A small network was shown many inputs. Here are its activations along a few directions, one row for each input.
Each table varies a few parts of the input and shows all the possible inputs, shuffled.
A made-up example of a description, with smaller parts first: ring(8) and (point or line(11) or (values(3) and line(6))).
Shared parts are said once, and a part with two or three values counts as separate values.

Other details of the inputs shift rows strongly along two fixed directions, in all tables alike. That doesn't count.

A family of inputs:
x1: 4,1,-16,23,1,-2,-18,-11,10,-2,-16,-3,4
x2: 22,4,-4,-8,5,-6,-24,-2,-12,11,-3,10,2
x3: -4,-10,0,-14,3,12,8,-1,1,8,1,19,-14
x4: -9,5,4,27,5,22,-10,-4,-8,-40,-26,-44,-3
x5: 5,5,-5,-11,-8,-12,8,-1,18,23,17,25,9
x6: -2,-1,5,16,1,-4,-7,-17,-10,-3,-7,-19,0
x7: -12,22,-5,54,-2,26,-46,-20,14,-44,-29,-50,6
x8: 19,-6,-25,3,-27,-48,-12,-4,16,30,20,30,26
x9: -15,-19,19,-42,5,29,36,21,-18,-6,9,8,-22
x10: -4,6,4,1,6,-8,4,2,6,11,6,9,4
x11: -7,-4,15,-13,15,9,28,9,-10,-7,-15,-7,-20
x12: -2,-6,1,0,-1,-2,6,12,-12,-14,4,-11,1
x13: 6,-7,-12,-12,-24,-18,-2,-8,14,26,11,30,10
x14: 11,19,11,-3,20,5,-18,0,-13,-9,-18,-12,-7
x15: 12,-3,-23,3,-19,-34,-17,-8,20,37,23,35,29
x16: 0,-20,9,-41,-1,4,37,1,-15,21,18,20,-17
x17: 2,-11,0,-20,-15,-15,9,13,0,16,28,17,17
x18: -6,4,7,8,19,13,9,5,1,-11,-20,-10,-15
x19: -4,-1,7,-20,-6,-3,19,5,7,14,5,18,-7
x20: -11,8,1,34,14,21,-15,2,-11,-39,-18,-41,-5
x21: -11,-8,27,-27,17,6,39,12,-20,6,4,1,-20
x22: -9,-1,13,-6,25,8,23,15,-13,-7,-7,-4,-22
x23: 10,0,-23,18,-9,-26,-18,-5,11,15,6,15,15
x24: 3,12,-10,26,-23,-5,-27,-18,15,-13,3,-26,23
x25: 20,-2,-3,-32,-3,-4,-7,22,-10,13,21,30,12
x26: 14,-2,-28,4,-26,-24,-18,11,30,20,20,33,35
x27: 1,6,5,-7,-9,-8,10,-8,7,9,6,1,1
x28: -13,19,10,29,13,23,-12,-14,7,-26,-28,-29,-14
x29: -1,20,-16,51,-14,-7,-49,-16,19,-16,-5,-28,32
x30: -11,-17,19,-31,25,35,38,2,-27,-3,1,1,-37
x31: -3,8,9,17,9,-8,3,-2,-5,-15,-15,-24,-9
x32: 3,3,-13,2,-17,-2,-13,-1,17,3,19,8,20
x33: -9,-23,17,-29,22,24,40,9,-30,-7,-14,-2,-35
Description of these inputs: values(3) and (point or (values(2) and ring(5))).
Question: Changing only the values(3) part turns x13 into x19. The same change can be made to x2. Which row results?
Answer: x14
Question: Change only the ring(5) part in x9. List by row number the other rows that result.
Answer: x4, x12, x17, x24
Question: Change only the values(2) part in x29. List by row number the other rows that result.
Answer: x17

A family of inputs:
x34: -9,-3,17,-3,14,10,7,2,-20,-8,-4,-13,-15
x35: 4,-1,9,-3,28,8,10,-12,-19,3,-18,-8,-25
x36: 9,2,-23,12,-24,-19,-17,-6,23,11,22,10,32
x37: -1,0,-9,17,-2,12,-12,3,0,-21,-8,-14,1
x38: 4,-9,10,-20,23,12,17,-2,-22,4,-13,8,-31
x39: -6,-9,4,-4,13,19,3,12,-17,-16,-11,-7,-15
x40: -15,-7,8,4,9,12,20,-8,-1,-2,-10,-8,-15
x41: -6,8,2,17,-2,4,-5,-6,0,-17,2,-23,1
x42: -3,12,5,8,-2,19,-15,-7,4,-14,-5,-15,3
x43: -18,-10,17,-12,13,10,37,2,-9,3,-3,0,-27
x44: 20,18,-13,7,-4,-23,-25,-16,19,23,-4,21,11
x45: -5,2,13,-9,12,21,-2,5,-9,-9,-7,-5,-10
x46: 6,-24,-2,-42,-8,-4,18,20,-8,24,24,42,-1
x47: -5,-1,15,-8,1,9,12,1,-15,-11,-3,-18,-7
x48: -2,4,-10,23,-10,13,-21,-9,5,-25,-7,-25,6
x49: -3,8,5,15,-3,6,-3,-4,-2,-24,-9,-31,3
x50: 3,-1,-9,0,-19,-29,8,-6,23,22,4,17,13
x51: -4,6,-2,24,-4,10,-18,-17,0,-14,-5,-28,9
x52: -10,-1,10,2,15,11,14,12,-13,-16,-1,-13,-14
x53: 6,14,-20,43,-28,-5,-50,-27,18,-16,-9,-26,26
x54: 3,-3,-3,-29,-9,5,11,16,12,11,26,29,7
x55: -9,-13,11,-17,22,16,21,17,-22,-3,0,2,-15
x56: 2,-2,-22,15,-27,-21,-14,-14,30,16,2,19,17
x57: 18,-2,3,-24,6,-24,16,0,-6,28,0,23,-8
x58: -8,8,8,17,-2,7,-9,-13,-6,-15,-4,-27,-1
x59: 11,4,-13,1,-17,-25,-4,10,14,8,12,12,22
x60: 3,-10,1,-41,4,0,19,29,0,24,21,44,-1
x61: 6,3,-12,5,-10,-29,-12,7,11,17,13,19,18
x62: 8,-10,4,-27,-9,-19,13,13,-5,20,14,23,8
x63: 7,17,2,27,14,-10,-18,-25,-4,-3,-23,-20,-11
x64: 9,-6,-13,-3,-14,-21,-13,0,9,23,18,23,24
x65: -3,7,-8,31,3,6,-17,-4,4,-19,-8,-24,9
x66: -16,-6,16,-19,14,24,30,5,-1,1,-7,7,-25
x67: -7,4,9,-5,15,26,7,15,-4,-18,-5,-7,-12
x68: 11,3,-10,0,-12,-29,-9,9,9,14,6,14,22
Question: What do these inputs look like to the network?
Answer: line(5) and (values(2) or ring(5))
Question: Changing only the line(5) part turns x46 into x34. The same change can be made to x37. Which row results?
Answer: x52
Question: Change only the values(2) part in x50. List by row number the other rows that result.
Answer: x57
Question: Change only the ring(5) part in x65. List by row number the other rows that result.
Answer: x36, x51, x55, x64
Question: Change only the ring(5) part in x62. List by row number the other rows that result.
Answer: x47, x49, x59, x68

A family of inputs:
x69: -1,3,-15,10,-23,-6,-6,-9,26,4,14,7,14
x70: -22,4,16,27,11,25,2,-9,-16,-37,-30,-52,-15
x71: 5,8,-17,9,-14,-2,-20,4,17,2,10,14,19
x72: 14,-6,-5,-18,-15,-24,3,-3,1,24,8,26,6
x73: -12,9,15,33,26,25,1,-20,-9,-29,-40,-45,-25
x74: 6,23,0,27,-3,-9,-28,-21,9,-5,-18,-23,11
x75: 14,-9,-5,-31,4,-27,13,18,-4,34,20,43,-2
x76: 16,3,-14,11,-17,-35,-21,-16,7,21,7,13,17
x77: -6,-13,17,-35,23,16,36,30,-31,-2,13,12,-22
x78: -5,-12,23,-47,20,18,39,15,-20,16,9,22,-27
x79: -9,7,10,16,4,11,-10,-1,-2,-28,-16,-29,0
x80: -15,8,11,29,26,32,0,-23,-5,-29,-38,-40,-26
x81: 18,4,-20,5,-21,-21,-26,1,11,5,12,5,33
x82: -3,0,-15,18,-26,-17,-14,-4,21,10,8,5,25
x83: 14,10,-17,13,-9,-21,-27,-3,19,14,-4,15,13
x84: 10,-10,-12,-34,-2,-10,9,16,9,32,18,52,-2
x85: 4,19,-8,29,-7,-3,-27,-3,8,-19,-11,-21,17
x86: -4,6,5,9,8,21,-3,9,-6,-21,-7,-15,-5
x87: 3,-2,3,5,13,11,-8,3,-22,-20,-3,-24,-1
x88: 16,2,-21,9,-21,-14,-30,0,14,5,13,7,32
x89: 12,-7,-8,-11,-3,-35,16,0,9,36,15,34,8
x90: -7,7,-6,37,-9,-11,-20,-14,4,-11,-8,-28,14
x91: -10,-10,21,-42,23,31,33,9,-19,9,4,17,-30
x92: 3,6,-15,16,-28,-17,-10,-9,29,6,14,4,21
x93: -2,12,-2,32,-3,-7,-28,-9,6,-19,-7,-26,14
x94: -2,0,-21,17,-28,-15,-19,-8,27,13,12,12,27
x95: 1,1,-7,7,-16,-9,-16,4,18,1,9,8,19
x96: -4,-5,14,-1,12,18,6,-8,-19,-10,-17,-15,-24
x97: -11,-19,17,-40,11,9,53,19,-20,6,21,11,-26
x98: 10,11,-3,7,-3,-23,-15,-11,6,18,6,6,13
x99: -6,-16,19,-35,24,8,52,12,-19,10,-6,11,-30
x100: 15,-7,-6,-35,-2,-24,13,20,3,31,14,44,2
x101: -17,10,15,23,9,25,7,-12,-9,-41,-24,-54,-19
x102: -7,-16,14,-28,14,25,24,0,-21,1,-4,8,-32
x103: -16,-4,12,-2,11,30,3,5,-5,-23,-6,-13,-12
x104: -1,-17,4,-32,10,26,16,18,-18,-4,14,10,-9
Question: What do these inputs look like to the network?
Answer: line(4) and (values(4) or line(5))
Question: Change only the values(4) part in x102. List by row number the other rows that result.
Answer: x80, x84, x91

A family of inputs:
x105: 5,5,9,-1,9,4,-4,-9,-15,-6,-12,-14,-10
x106: -7,11,-4,22,-2,17,-23,10,4,-31,-3,-24,13
x107: 19,4,-34,5,-45,-28,-43,2,33,17,35,29,54
x108: -8,-4,7,-6,-2,-2,18,-3,2,6,3,1,-6
x109: -14,10,11,29,27,35,-8,-8,-10,-38,-39,-41,-25
x110: -12,-23,19,-31,16,10,47,16,-29,1,7,1,-25
x111: 23,-5,-20,-10,-20,-39,-15,0,6,33,23,33,25
x112: -22,-11,18,-3,19,36,29,-2,-16,-22,-18,-22,-34
x113: 24,9,-29,7,-29,-37,-33,-16,33,37,18,36,34
x114: -10,-4,16,-6,7,6,23,-1,-12,-8,-6,-15,-16
x115: 9,10,-3,6,0,-19,-9,2,6,6,-3,4,8
x116: -2,4,7,17,21,6,-4,3,-18,-21,-20,-28,-10
x117: -6,-9,15,-35,22,13,35,20,-12,11,4,23,-24
x118: -8,0,2,4,-4,1,9,-9,10,4,1,-1,-4
x119: -5,-29,-2,-56,-22,-1,43,38,2,24,52,49,12
x120: 8,24,-8,47,-6,-6,-49,-33,11,-13,-25,-32,13
x121: 6,18,-17,49,-8,2,-49,-32,16,-17,-27,-28,11
x122: -1,-10,13,-38,15,1,34,22,-11,18,9,28,-16
Question: What do these inputs look like to the network?
Answer: values(3) and (point or line(5))
Question: Changing only the values(3) part turns x113 into x117. The same change can be made to x120. Which row results?
Answer: x122
